Each row below is a small network's average activation on inputs in which a field has the value named, seen along a few directions.
Values that are neighbours, or in one group, have similar rows; names and order tell nothing.
(in the rows, 500 means zero)
Random noise pushes rows far along 9 fixed directions. That doesn't count. These rows show it; they differ only by the noise:
[571 561 329 454 435 523 449 489 510 554 487 394 363 431 575 598 572 576
 667 390 433 339 557 569 606]
[410 414 324 310 566 567 553 487 553 459 535 363 535 702 367 457 582 536
 551 535 403 130 627 701 440]
[466 622 474 496 529 444 615 411 519 464 592 325 548 330 466 614 447 559
 544 509 619 469 492 422 516]
[567 537 598 282 519 360 528 585 192 375 491 653 708 648 654 801 303 466
 417 599 319 546 823 663 354]
[647 670 539 443 529 482 597 541 467 678 313 587 482 675 565 687 523 384
 441 547 514 662 461 455 694]
[574 481 566 522 492 437 531 465 594 530 440 525 491 479 493 571 530 529
 466 458 576 552 376 509 631]
[697 408 419 471 349 476 474 525 248 497 464 653 369 530 706 431 601 348
 595 430 310 658 618 595 424]
[435 585 533 470 502 487 422 528 426 446 516 434 574 475 547 605 400 586
 479 489 544 425 629 545 511]
[567 430 545 653 406 526 418 477 443 541 431 579 413 535 618 312 639 400
 460 402 542 675 507 564 493]
[579 439 547 264 526 503 620 643 414 520 380 662 534 727 362 471 437 363
 426 665 475 579 278 374 671]
[587 432 562 536 528 434 512 386 496 565 340 626 431 660 581 568 645 557
 382 459 544 554 540 689 612]


Field B:
b2: [448 540 572 475 475 470 331 689 360 412 463 641 515 489 529 645 244 626
 468 483 479 444 519 409 538]
b6: [515 502 600 489 564 546 393 505 506 623 297 648 414 588 476 567 507 678
 355 499 527 508 460 485 748]
b9: [530 482 512 340 554 436 582 493 317 442 488 635 411 527 392 505 391 514
 459 709 519 638 310 285 636]
b4: [523 636 533 598 471 572 310 559 592 629 374 467 450 526 624 620 502 563
 452 392 578 497 502 523 730]
b12: [565 698 653 637 551 544 400 649 611 597 399 572 567 618 522 578 411 393
 428 462 501 621 502 384 493]
b7: [262 182 354 313 522 641 400 694 648 396 546 441 457 649 181 148 508 586
 582 581 465 106 325 538 464]
b13: [518 271 498 665 515 461 484 326 790 502 614 452 418 246 471 334 687 656
 546 376 497 400 367 625 439]
b14: [536 714 373 525 517 468 584 337 427 483 603 339 459 352 614 650 480 519
 599 527 530 530 600 466 499]
b3: [425 759 332 532 504 714 393 714 419 739 492 375 486 547 587 345 497 267
 674 549 382 515 628 412 432]
b10: [382 565 449 472 589 511 577 388 595 450 591 438 480 556 366 479 480 566
 476 582 521 398 502 463 455]
b1: [368 571 595 628 551 460 531 418 483 532 391 591 487 566 517 612 499 590
 351 549 666 567 522 463 508]
b5: [510 469 555 315 338 510 233 787 173 281 545 623 618 392 602 622 196 586
 550 481 267 455 652 461 483]
b11: [523 379 496 216 588 465 657 519 673 445 505 507 599 491 258 676 420 625
 526 562 417 257 343 460 666]
b8: [426 627 518 549 538 528 393 444 505 662 391 506 374 438 614 692 508 695
 505 521 637 509 478 447 702]
The values of B form a ring.
Which values are neighbours of b12? Give them in the order they are listed.
> b2, b10
Which values are neighbours of b13? Give them in the order they are listed.
> b6, b3
Which values are neighbours of b14? Give them in the order they are listed.
> b9, b4
Which values are neighbours of b7? Give them in the order they are listed.
> b1, b8
